These are the activations of a small neural network, seen along a few directions. Each row is one input.
Each table varies a few parts of the input and shows all the possible inputs, shuffled.
Descriptions start from the smaller parts, as in this example, which fits no table here: one of 8 places around a ring, together with either a single point or one of 9 places along a line or (one of 3 separate values, together with one of 6 places along a line).
Shared parts are said once, and a part with two or three values counts as separate values.

Table:
r1: [ 78 -25  64 -20  14  42  37 -32  16  11   3 -53   9 -16  -3]
r2: [ 27  -8  -9  10  14  34 -27  84  27 -42   1   0 -31  24 -32]
r3: [ 13  -8   0   2  23  46 -61  73  37 -39   8   4 -15  25 -11]
r4: [ 39 -28  55 -25  -3  11  49 -26 -34   4 -32 -10 -20 -42 -10]
r5: [-95  29 -77  51  17 -61  26 -44  30  22  24  -5   8  48  44]
r6: [-57 -30 -63  37  24 -47  11 -15  83  26  35 -13  11  56  71]
r7: [ 42  35  51  15   8  26  44 -81 -53  16 -21 -27  -9 -45 -27]
r8: [-14 -23  42 -72  -5  32 -28  -1 -19 -23  -4  25  18  -6   7]
r9: [ 13 -37  17 -32  11  34 -47  63   9 -45   3  28  -3  22   0]
r10: [ 67   0  56   2   3  25  46 -52 -18   7 -20 -47 -25 -40 -12]
r11: [-36  61 -78  57 -42 -81 -16 -11  21  64  30  -7  52  -2  10]
r12: [ 18 -42  28 -30 -18   7  24  18 -50 -29 -28  22 -31 -26 -17]
r13: [ 30 -65  37 -50  -6  23  16  37 -15 -25  -4  15   4  -2  -9]
r14: [ 36  18  71 -41  17  52  -6 -71  14  14   5 -44  23 -21  11]
r15: [ 16 -65  46 -59   4  33 -17  25  -7 -21   2  19  20  -1  10]
r16: [-79  22 -89  74  12 -72  45 -44  18  21   8   2 -13  30  35]
r17: [-86   8 -66  27  18 -49   2 -36  73  20  33 -10  13  50  70]
r18: [ 15 -14  -3  -2  -9   7  -6  56 -35 -53 -27  31 -53  -3 -27]
r19: [ 37 -51  73 -55  18  38   8 -19   8  13  -2 -14  31 -18  18]
r20: [ 27 -37   8 -23   3  23 -14  73   0 -49  -2  24 -19  21 -20]
r21: [ 51 -52  64 -45   9  28  40  -7   0   8  -8 -17  14 -18  -2]
r22: [ 15   0 -73  47 -37 -75  -4  29  65  64  40 -21  36   7  19]
r23: [-27  28   2 -18  -1  21 -30  28 -55 -41 -14  41 -14  16 -32]
r24: [ 25  42  63 -14  14  38  21 -82 -37  18  -5 -36  15 -23 -19]
r25: [-19  55 -91  79 -45 -92   2 -11   8  63  16  -1  30 -19   2]
r26: [-43 -32 -71  44  15 -56  38  -4  76  22  26 -18  -5  56  50]
r27: [-10  21 -11  11  -5   9  -9  30 -70 -43 -29  51 -38  -7 -41]
r28: [-25   0  33 -45  -8  20   0 -11 -70 -18 -15  33  10  -8 -23]
r29: [-27  40 -66  32 -40 -69 -41  -3  65  63  42 -12  55  -1  37]
r30: [  1   2 -64  41 -32 -67 -33  19  73  68  48 -17  52   6  38]
r31: [-27  59 -16  17  11  33 -42  39 -26 -35 -10  17 -25  19 -44]
r32: [ 15  16 -21  32   3  18 -19  67  -8 -47 -23   7 -65   1 -39]
r33: [ -8  -7  21 -18 -14   8  22 -10 -85 -19 -30  42 -15 -30 -31]
r34: [ -4  14  62 -40   8  24  23 -56 -55  15 -17   1  21 -25 -17]
r35: [-10  52 -29  45   7  21 -21  41 -42 -37 -25  26 -49  -3 -53]
r36: [-16   4  12 -45   3  33 -58  37  -4 -47  -3  33  -6  16  -3]
r37: [ 13   6  50 -13   2  12  46 -55 -70  13 -33  10  -3 -47 -25]
r38: [  5  23 -85  65 -48 -93   3  12  36  57  17 -18  11 -13  14]
r39: [-17  34  -4 -11  15  46 -71  48  25 -40   2  10 -16  19 -13]
r40: [ 65 -24  74 -29  24  53   5 -45  25  16  10 -51  25 -15  16]
r41: [-53 -11 -83  62   7 -74  46 -21  48  16   6 -15 -31  37  45]
r42: [  7  -9  70 -67  11  37  -4 -45  -4  10  -7  -7  29 -23  13]
Describe the family of inputs behind these rows. -> one of 6 places around a ring, together with either one of 2 separate values or one of 5 places along a line
The inputs of r3 and r32 match in every part but the place on the ring of 6. If r15 is changed in the same way as r3 into r32, which row does it become? -> r12
Which other rows agree with r1 in the place on the ring of 6? List them by row number. -> r2, r13, r20, r21, r22, r26
Which other rows does r6 become when the choice among 2 separate values takes its other values? List them by row number. -> r30

Table:
r43: [-31  30  46 -30  22  47  10 -42 -82 -28 -25  30   1 -11 -33]
r44: [ 47 -52  51 -34  14  39 -13  17  27 -13  -2  -8   2 -16  17]
r45: [-17  42 -40  50   4 -54  34 -66  57  65  19 -46  20   3  34]
r46: [-51 -27 -81  40   0 -68  31  18  21 -13   7  28 -27  45  34]
r47: [ 67   8  35  11 -15  17  30  19 -66 -10 -30  -5 -27 -37 -62]
r48: [ 83 -54  40 -25  -1  34  11  41  27  -3   8 -24   6  -7 -15]
r49: [ -9  40 -44  27 -48 -73 -20 -39  27  89  39 -17  79 -24  27]
r50: [ -3  23  43 -35  -9  30  12 -27 -68 -30 -32  14 -28 -29 -31]
r51: [-55   5 -77  31 -11 -38 -30  80  23 -12   4  36 -16  30  -4]
r52: [-20  59 -63  37  -9   1 -91  69  36 -22  24  13  -1  32 -13]
r53: [-13 -31  62 -64  38  56 -17 -16   6 -15  10   5  30  28  19]
r54: [ 32   9  37  -2  -2  27   7 -11 -64 -17 -40  17 -34 -45 -36]
r55: [-44 -12 -63  65   9 -56  50 -40  37  31  17 -29 -12  26  42]
r56: [ 14 -40  55 -70   9  40 -14  -1  21 -22   1 -14   7   6  21]
Describe the family of inputs behind these rows. -> either one of 6 places along a line or (one of 2 separate values, together with one of 4 places along a line)
Which other rows does r54 become when the place on the line of 4 takes its other values? List them by row number. -> r43, r47, r50
A walk changes only the place on the line of 6. It starts at r49 and steps to r45. List the rest of the walk in order. -> r55, r46, r51, r52

Table:
r57: [-54 -27 -49   8  29  -7 -27  24  72 -23  25  -4  -7  76  47]
r58: [ 32   6  71 -40   8  19  33 -63 -20  35   1 -31  40 -19  -6]
r59: [-89  14 -72  26  -5 -50  10  18 -42 -36 -12  49 -28  30  -1]
r60: [-34  37 -24  16 -12 -38 -15 -68  29  63  23 -20  50 -16  48]
r61: [ 56  22  29  -6  -1  47 -37  41 -51 -42 -26  20 -22 -26 -57]
r62: [ 29 -50  49 -59  13  54 -27  60  18 -42  -7  19   4  -1  -4]
r63: [ 14  21  70 -55 -10  23  -4 -83 -13  28   2 -24  39 -39   8]
r64: [-32 -11  31 -33  11  35  13   4 -94 -56 -41  68 -43   1 -33]
r65: [-22 -23 -60  -1  -2 -26 -36  67  74  -3  24  13   6  41  24]
r66: [-17  22 -21  33   3 -45  21 -52  27  69  22 -24  51   4  30]
r67: [  1  56 -70  56 -26 -33 -35  55  10 -10  10  19 -16  11 -23]
r68: [ 43 -20  55 -27   0  24  57 -65 -19  24   2 -39  21 -29  -3]
r69: [  4  30  29  -4  16  54  -9  16 -69 -42 -41  22 -51 -21 -60]
r70: [  0 -49  60 -54  48  72 -16  18  17 -57   5   5 -17  31  19]
r71: [ -7  -4 -33  47  -5 -43  44 -55  31  58  25 -29  32  -4  28]
r72: [ 60 -36  56 -20  -2   3  72 -58 -11  20 -24 -42 -14 -35  13]
r73: [  9 -21 -30  52  -2 -67  58 -49  39  52   7 -33  -5 -15  38]
r74: [ 56 -30  41 -28 -17  43 -45  75 -23 -29 -10   9  -2 -21 -37]
r75: [  4   2 -62  31 -36 -37 -47  85  37   9  27   9   0  18  -6]
r76: [-54  61 -68  59 -10 -29  -7  31 -10 -17 -10  14 -39  14 -25]
Describe the family of inputs behind these rows. -> one of 2 separate values, together with either one of 4 places along a line or one of 6 places along a line
Which other rows agree with r69 in the choice among 2 separate values? List them by row number. -> r58, r61, r62, r63, r64, r68, r70, r72, r74
Which other rows does r57 become when the place on the line of 6 takes its other values? List them by row number. -> r59, r65, r67, r75, r76
